These are the activations of a small neural network, seen along a few directions. Each row is one input.
Each table varies a few parts of the input and shows all the possible inputs, shuffled.
A made-up example of a description, with smaller parts first: one of 2 separate values, together with either a single point or one of 11 places along a line or (one of 5 places around a ring, together with one of 6 places along a line).
Shared parts are said once, and a part with two or three values counts as separate values.

Other details of the inputs shift rows strongly along two fixed directions, in all tables alike. That doesn't count.

Rows:
x1: [-12 -36 -15 -10  20  -7  48  21  46  -4 -54  10]
x2: [  4 -31 -10   5  45   8  32  -6  -4  26 -53  20]
x3: [-12  36  29   1  10  14  26  14  -9  31  -1  12]
x4: [-24  58  26   5 -15  19  37  57  18   9   4   9]
x5: [  5  18  16   3  11  -7 -19 -34 -17 -13  31 -13]
x6: [ 17  37   7   9  -5  -7 -45 -19 -43 -17  57  -7]
x7: [ -2 -13  -1  -6  40  11  38  -5   5  26 -44  22]
x8: [  3  13   1   2 -24 -23 -39   0   3 -47  39 -31]
x9: [ -3  46  33  19 -11  44  54  32   0  28  16  13]
x10: [-12 -33 -42 -14  -6  26  50   5  16  28 -40  -5]
x11: [  8  -1   0  -5   2 -17 -12 -11 -23   4  14  -1]
x12: [ -6  21  16   1 -12  -6  25  22  38 -20 -16   2]
x13: [  0 -31 -12 -11   9 -10  41  18  43 -13 -60  17]
x14: [ -3  -6  -8   0 -18  -6 -43  18   1 -19   6  -2]
x15: [-12  36  26  -6  20  12  31  -3   3  17   3  15]
x16: [  4  41  23  -1 -25 -25 -48 -26 -31 -23  71 -27]
x17: [-10 -33 -41  -5  -5  27  49  12   9  32 -43  -7]
x18: [  5  32  19  -9 -18 -22 -35 -15 -28 -14  55  -9]
x19: [ -2 -13  -9   5  47  16  44  -4   9  22 -49  30]
x20: [ 18 -76 -46 -10   8 -35 -35  -8  10 -38 -28 -17]
x21: [  7 -35 -24   2 -22   1 -24 -12 -12  33   0  -2]
x22: [  8 -61 -53  -5 -13  -5 -12 -42  -2 -16  -6 -38]
x23: [ 0 14 22 14  1 27 49 -4 16  7  3  4]
x24: [-18  77  50 -10   2  17  25  11   0  22  34   5]
x25: [ 12 -68 -37   8  -1 -16 -49   5  -9 -24 -28  -7]
x26: [ -3 -53 -19  -4  -3  -3   1 -34  20  32 -28  -2]
x27: [-17  22   6  -3  -2   9  19  44  30   7 -16   9]
x28: [  0 -17   1  -1  40  14  45   1   2  36 -52  17]
x29: [ 29 -31 -26  16  24 -11 -34 -25 -40 -15   0  -3]
x30: [  4 -37 -23 -10 -19  -6 -17 -24   4  26   3  -1]
x31: [ -8  52  35   9 -11  39  62  23  14  18  27  15]
x32: [ 14  20  13  -6 -11 -21 -42 -22 -29 -14  57 -16]
x33: [-23  76  43  -1  15  23  43  14   6  22  21  22]
x34: [ -3   1  12   3 -32 -16 -70  -5  -5 -34  33 -14]
x35: [ 17 -42 -18   5  33 -21 -14 -48  -9 -17 -16  -5]
x36: [ 18  28   3  10   2  -9 -43 -28 -39 -28  57 -10]
x37: [ 15  16   8  -3   5  -4 -25 -16 -30   1  26  -7]
x38: [ -5 -20   2 -10  34   6  42  -2   9  33 -47  21]
x39: [-41  53  35  -7 -17  19  24  47  35  12   3  15]
x40: [ 18  35   7  16  -8  -5 -47 -14 -51 -16  57 -10]
x41: [ 11 -43 -31  -4   3 -19  -6  13   7 -27 -22  -5]
x42: [ 11  36  10  16  -1 -10 -49 -38 -32 -31  63 -19]
x43: [ 17 -78 -41  -8  -7 -11 -30 -30  -4  25 -24   1]
x44: [-15  37  34  -6  10   3  21 -14   6  16  11   0]
x45: [-17 -32  -3   4   9  11  18  30  20  17 -63  29]
x46: [  1  11   7  -1 -38 -13 -72  14 -21 -29  40  -2]
x47: [  6 -54 -52 -13 -16   6   8 -21   4  -2 -11 -28]
x48: [ -5 -20   1  -1  27   2  43   7  -1  33 -50  19]
x49: [ -4  53  30  13 -12  43  55  29   8  24  24  17]
x50: [-48  90  58   5 -28  24  13  41  35   7  33   2]
x51: [ 10 -85 -33  -9   4 -30 -37  -9  12 -24 -43   7]
x52: [ 23  16  -5  -2 -36 -21 -44  17 -10 -44  30 -12]
x53: [ 22 -66 -43   5   2 -23 -42   5 -10 -30 -26 -17]
x54: [  0  13   0   2 -25 -20 -54   1   3 -42  38 -33]
x55: [ 14 -18 -14   8  -3  -4  14  29  15 -14 -39  11]
x56: [-17  43  34  -4  21  12  32 -12  11  21   0   4]
Each input here is: one of 4 places along a line, together with either one of 3 separate values or one of 5 places along a line or one of 6 places along a line.
Changing only the place on the line of 4 turns x11 into x48. The same change can be made to x49. Which row results?
Answer: x9
Change only the choice among 3 separate values in x10. List by row number the other rows that result.
Answer: x43, x49
Change only the place on the line of 4 in x2. List by row number the other rows that result.
Answer: x5, x7, x15
Start at x42 and move only the place on the line of 4, one step at a time. The first step leads to x36. Which rows follow, in order?
Answer: x19, x29

Rows:
x57: [ 31 -22  -9   8 -13 -13 -38 -66 -25 -23  53 -35]
x58: [ 23 -62 -16  13  44  19  59 -35  10  24 -51  15]
x59: [ 27 -21   1   9 -29 -37 -76  16 -11 -60  20  -7]
x60: [  14 -105  -56  -11  -18  -10    0  -10   32    1  -59   -7]
x61: [ -1 -44  -3  -6  -5 -30 -14  16  37 -30 -43   4]
x62: [-11   1  24   2  24   2   1 -27   6  27  -8  19]
x63: [ 12  36 -15  -5 -49  -9 -64 -16 -40 -15  86 -43]
x64: [ 16 -67  -4   3  77   7  81 -22  31  22 -89  39]
x65: [-35  39  25 -13  11  23  46   5   7  52  -8  16]
x66: [  9 -26 -12   2 -41  -4 -45  23 -11  -7  12  -1]
x67: [-9 77 40  2 14 19 37 16 -5 -2 27 12]
x68: [-23  47  26  -3  -7 -16  -3  31  22 -19   5  -1]
x69: [  33 -110  -69   -5   28  -25  -37  -26  -36   -5  -48  -10]
x70: [-24  -9  -9 -16  14   7  26   5  12  35 -29   2]
x71: [  8  29   6  -5  -6 -38 -66  -9 -21 -48  46 -32]
x72: [-20  93  43   6 -21  18  21  51   9 -17  45   6]
x73: [ -6  -4  -2   7  35  36  84  -3  16  30 -46  16]
x74: [ 20 -84 -53 -11  10 -41 -31 -26  12 -55 -27 -24]
x75: [  0 -30 -13 -12  38  -9  34 -29  20 -11 -37   1]
x76: [ 27 -32 -17  -3  20 -46 -61 -46 -29 -47   8 -22]
x77: [-13  36  15  -6 -71  -4 -59  22  -8  -8  66 -17]
x78: [  8  37   7   1   4  -2  -6  11 -11 -31  31 -10]
x79: [-10  91  33   5 -20  40  30  17 -28  40  51   8]
x80: [-45  50  22 -11 -20  25  37  42  24  42  -3  13]
x81: [ 31  46  40  19  -4 -28 -66 -23 -50 -34  74  -6]
x82: [ 11 -23 -26   2 -22 -10 -45  10 -33  -4  15  -9]
x83: [-18  46  20   3 -62  19   7  26  30 -12  44 -19]
x84: [ 26 -50 -26   0  39 -35 -28  -8 -18 -34 -38  -5]
x85: [-18  -1  -3  -5  18  -2 -11  -3   7   7 -17  -1]
x86: [-20  22  21   3  25   1  45  50  30   6 -50  31]
x87: [ 45 -88 -31  12  39 -31 -61 -57 -44 -13 -19   6]
x88: [-32  30   8  -6   6  30  75  12  40  27 -20  -7]
x89: [-10  44  14   1 -12  19  27 -18   1   3  35 -18]
x90: [ 15 -11 -32   4 -30   1 -24   9 -25  -2  20 -13]
x91: [-17  41  24   1 -55  -7 -68  23   3 -25  54  -8]
x92: [  7 -16 -32  -7 -37  -8 -34  -5 -11  -7  26 -27]
x93: [  6  38  17  10   5   0 -42  -7 -45  -4  36   7]
x94: [-25  -1  -2 -15  37   8  70   9  48   8 -52   9]
x95: [ -7  -1  -3   0 -32  26  33  42  24  29 -20  17]
x96: [-39  44  31  -7  26  19  37   6  17  38 -20  23]
x97: [-25  19  13   1  37  24  43  34  17  35 -52  34]
x98: [ -9  10  15  -6   5  21  50 -22  12  55  -6  13]
x99: [  8 -45 -34   5   7   8  30   9  14  -6 -36  -4]
x100: [ -8  65  15   8 -16  28  24  18 -10   3  42 -15]
x101: [ 15 -22  -3   4 -15  -9 -12  23  19 -40  -4   4]
x102: [ 34 -24   3   4  13 -47 -68 -55 -28 -40  31 -17]
x103: [ 38 -76 -36   7  24  -2   6 -49 -23  27 -29   8]
x104: [ -3   1  23  -4  31   1  44 -27  26   8 -11  11]
x105: [-18  29  21  11 -30  37  53  49  38  11  -7  10]
x106: [ -1 -44 -19  -4  44  13  44  -7  -8  44 -65  28]
x107: [-15 -53  -7   5  19  12  33  41  47  22 -92  45]
x108: [-18  50  33  -5 -45   1   1  33  37 -29  37  -6]
x109: [-12  66  19  -7 -27  21   8  -9 -19  26  57 -12]
x110: [ 14  37 -11   2 -28   9 -27   4 -41   4  55 -21]
x111: [-15 -20 -14  -4   1 -13 -28   5   7  -9 -17  -3]
x112: [-27  67  54  -7  -6  24  26  -7  -2  56  37  16]
x113: [ 12 -45 -30   8   5 -17 -48   5 -18 -20 -20   3]
x114: [  1 -13 -27   2 -27  -5 -13  -7   6 -26  20 -35]
x115: [  4  -8  17   6  25  18  26 -13 -15  50 -17  28]
x116: [ 42 -31 -16   8  26 -40 -62 -33 -48 -48   7 -12]
Describe the family of inputs behind these rows.
Answer: one of 2 separate values, together with one of 5 places along a line, together with one of 6 places around a ring
Changing only the place on the line of 5 turns x64 into x72. The same change can be made to x81. Which row results?
Answer: x86
Changing only the place on the line of 5 turns x95 into x110. The same change can be made to x91. Which row results?
Answer: x85
Start at x102 and move only the place on the line of 5, one step at a time. The first step leads to x76. Which rows follow, in order?
Answer: x71, x68, x61
Change only the place on the line of 5 in x107. List by row number the other rows that result.
Answer: x87, x93, x97, x113
Change only the place on the ring of 6 in x114. List by row number the other rows that result.
Answer: x68, x74, x80, x92, x111
Change only the place on the ring of 6 in x65. List by row number the other rows that result.
Answer: x75, x76, x89, x96, x109
